These are the activations of a small neural network, seen along a few directions. Each row is one input.
In each table, some parts of the input vary, and every possible input appears once, in random order.
Descriptions start from the smaller parts, as in this example, which fits no table here: one of 3 separate values, together with either a single point or one of 11 places around a ring or (one of 4 places along a line, together with one of 8 places around a ring).
Shared parts are said once, and a part with two or three values counts as separate values.
In the rows, zero is written as 128.

Other details of the inputs vary at random and push rows far along two fixed directions, the same in every table; ignore that.

Rows:
x1: [148 144  94 175 126 122 115 131 175 156 159 137 124]
x2: [ 80 113 180  42 159 106 158 106  46  98  85 114 131]
x3: [118  96  96 140 128 143 129 150 132 129 123 104 168]
x4: [174 169 126 137 134 154  84 123 177 184 164 146  72]
x5: [168 158 128 165 101 121 127 125 158 140 163 148  84]
x6: [154 138 103 179 101 129 114 145 182 145 146 141 146]
x7: [162 155 121 165 107 120 125 124 159 143 160 144  94]
x8: [ 97 100  98 130 133 149 129 154 136 120 115  97 193]
x9: [ 76 112 121  83 173 120 145 135 106 129 116 128 167]
x10: [196 179 168 128 102 150  88  96 153 155 150 143  23]
x11: [168 149 149 145  87 124 130 100 122 114 142 134  68]
x12: [ 99  85 127 106 139 143 143 129  85 100 100 108 161]
x13: [141 124 176 119  86 135 131  98  84  83 107 129  93]
x14: [105 104 147  83 133 132 149 105  78  97 109 114 127]
x15: [106 119  87 137 162 128 134 155 163 155 154 136 169]
x16: [169 185 143 152 109  98 129 133 156 158 158 155  75]
x17: [ 77 111 141  60 188 108 158 137  87 125 106 123 170]
x18: [129 142 166  97 130 109 147 115  96 116 123 136  99]
x19: [129 119  90 163 116 141 115 158 166 132 135 109 172]
x20: [ 82 107 112  95 161 129 138 133 113 123 121 125 163]
x21: [150 143  98 183  95 146 105 157 180 128 151 117 141]
x22: [117 106 102 158 139 129 119 150 159 147 135 134 173]
x23: [103 126  98 131 172 116 135 157 162 163 151 140 169]
x24: [ 83 109 137  82 166 118 147 123  93 119 111 123 155]
x25: [168 154 121 166  96 126 126 127 159 137 164 144  85]
x26: [163 169 128 163 101 116 123 127 160 141 162 155  80]
x27: [168 177 165 136  94 105 134 111 123 128 143 152  56]
x28: [104 118 113 122 151 122 130 122 125 134 126 125 149]
x29: [100 103 141  96 127 144 144 118  92  92  92 113 170]
x30: [163 126  91 184 101 135 114 150 166 142 147 118 135]
x31: [148 112 164 123  92 135 139 102  73  86 103 117  93]
x32: [101 121  87 139 170 121 130 153 163 161 150 135 173]
x33: [ 84 117  76  83 222 165  98 158 162 196 118 133 180]
x34: [ 98  87 141 108 135 125 125 118  90 104  93 121 160]
x35: [140 138 149 116  99 128 133 103 104 100 128 131  84]
x36: [ 92 124 169  75 142 108 144 102  66 110  94 121 115]
x37: [162 128  94 195 117 125 106 142 163 149 146 133 136]
x38: [ 80 112 143  75 170 112 149 125  89 122 108 122 155]
x39: [136 126 175 102  82 140 134  94  78  70  93 121 109]
x40: [124  94 112 125 126 134 122 129 103 104 103 101 159]
x41: [178 169 135 142 131 150  86 114 185 174 151 143  57]
x42: [165 163 161 135 100 112 139 112 122 118 144 149  67]
x43: [165 151 124 178  73 147 118 138 155 115 140 113 111]
x44: [171 139 113 178  79 140 110 141 154 120 148 121 102]
x45: [123 113  93 155 126 126 111 150 170 141 128 135 180]
x46: [128 109 184  99  98 138 145  94  62  73  92 121 104]
x47: [115  98 179  91 108 134 144  97  59  77  87 118 119]
x48: [171 142 199 114  49 134 139  77  70  64  95 127  62]
x49: [ 78 112 132  90 165 115 140 120  96 128 107 122 156]
x50: [147 151 105 163 132 119 128 148 176 157 168 151 121]
x51: [127 104  89 166 142 133 121 151 149 147 136 123 169]
x52: [181 175 192 121  84 105 144  96  97 103 133 149  35]
x53: [158 129  90 185 100 142 117 158 172 143 152 118 134]
x54: [123 108  98 145 121 136 112 150 147 116 119 107 176]
x55: [ 90  88  89 132 160 143 126 155 132 130 122 115 194]
x56: [139 145 168 114 103 115 134  88  87 102 114 132  75]
x57: [ 93 119 178  49 156 105 159 112  56 103  93 120 126]
x58: [ 75 106  85  93 231 157 103 143 184 186 104 119 173]
x59: [ 98 118  89 132 173 122 134 157 162 161 150 136 177]
x60: [ 94 139 101 135 173  99 126 159 162 185 143 136 164]
Each input here is: one of 5 places along a line, together with either a single point or one of 5 places around a ring or one of 6 places along a line.
The inputs of x22 and x13 match in every part but the place on the line of 5. If x38 is changed in the same way as x22 into x13, which row does it become?
> x27
Which other rows does x56 become when the place on the line of 5 takes its other values? List them by row number.
> x26, x32, x50, x59
Which other rows does x31 become when the place on the ring of 5 takes its other values? List them by row number.
> x3, x8, x47, x48

Rows:
x61: [180 187 160 141  93 115 130 111 146 131 159 155  48]
x62: [121 126  60 190 136 138 118 180 214 166 170 132 196]
x63: [125 117  98 153 134 122 129 140 142 140 148 136 148]
x64: [127 141 122 137 129 121 124 146 152 142 134 135 144]
x65: [114 104 134 121 117 128 137 125  94  94 101 106 148]
x66: [106 110 146 106 139 117 137 111  95 114 110 136 137]
x67: [120 128  99 141 132 135 130 154 156 139 151 127 160]
x68: [129 121 101 152 134 120 129 145 141 143 143 127 148]
x69: [110 118 148 102 135 118 135 124  97 115 102 121 139]
x70: [116 115 142  89 146 156 106 107 106 125  94 116 127]
x71: [105 135 148  79 152 118 146 122 103 122 116 128 124]
x72: [106 124 149  92 130 128 138 122 104 109 111 127 142]
x73: [124  94 132 102 131 173 113 112 108 108  91 106 132]
x74: [114  99 133 123 119 124 138 117  93  96 104 110 148]
x75: [111  95 130 123 119 127 140 111  93  94 108 120 147]
x76: [126 124  97 151 135 123 127 155 147 145 142 122 155]
x77: [184 176 170 154  92 107 132  95 129 131 157 165  27]
x78: [160 151 121 177 114 108 117 137 168 158 153 149 112]
x79: [188 180 173 152  90 104 132 100 128 135 153 155  27]
x80: [122 129  99 144 132 130 129 157 154 141 145 123 159]
x81: [142 150 144 106 133 143 103 101 131 142 122 127  72]
x82: [112 117  85 160 134 135 126 166 170 139 140 118 186]
x83: [123 102 134  91 141 164 111 115 104 114 104 105 125]
x84: [106 128 148  87 155 115 145 120  97 128 115 125 121]
Describe the family of inputs behind these rows.
> one of 4 places along a line, together with either a single point or one of 5 places along a line
Which other rows agree with x64 in the place on the line of 4? List them by row number.
> x66, x69, x70, x72, x78
Start at x73 and move only the place on the line of 4, one step at a time. The first step leads to x83. Which rows follow, in order?
> x70, x81
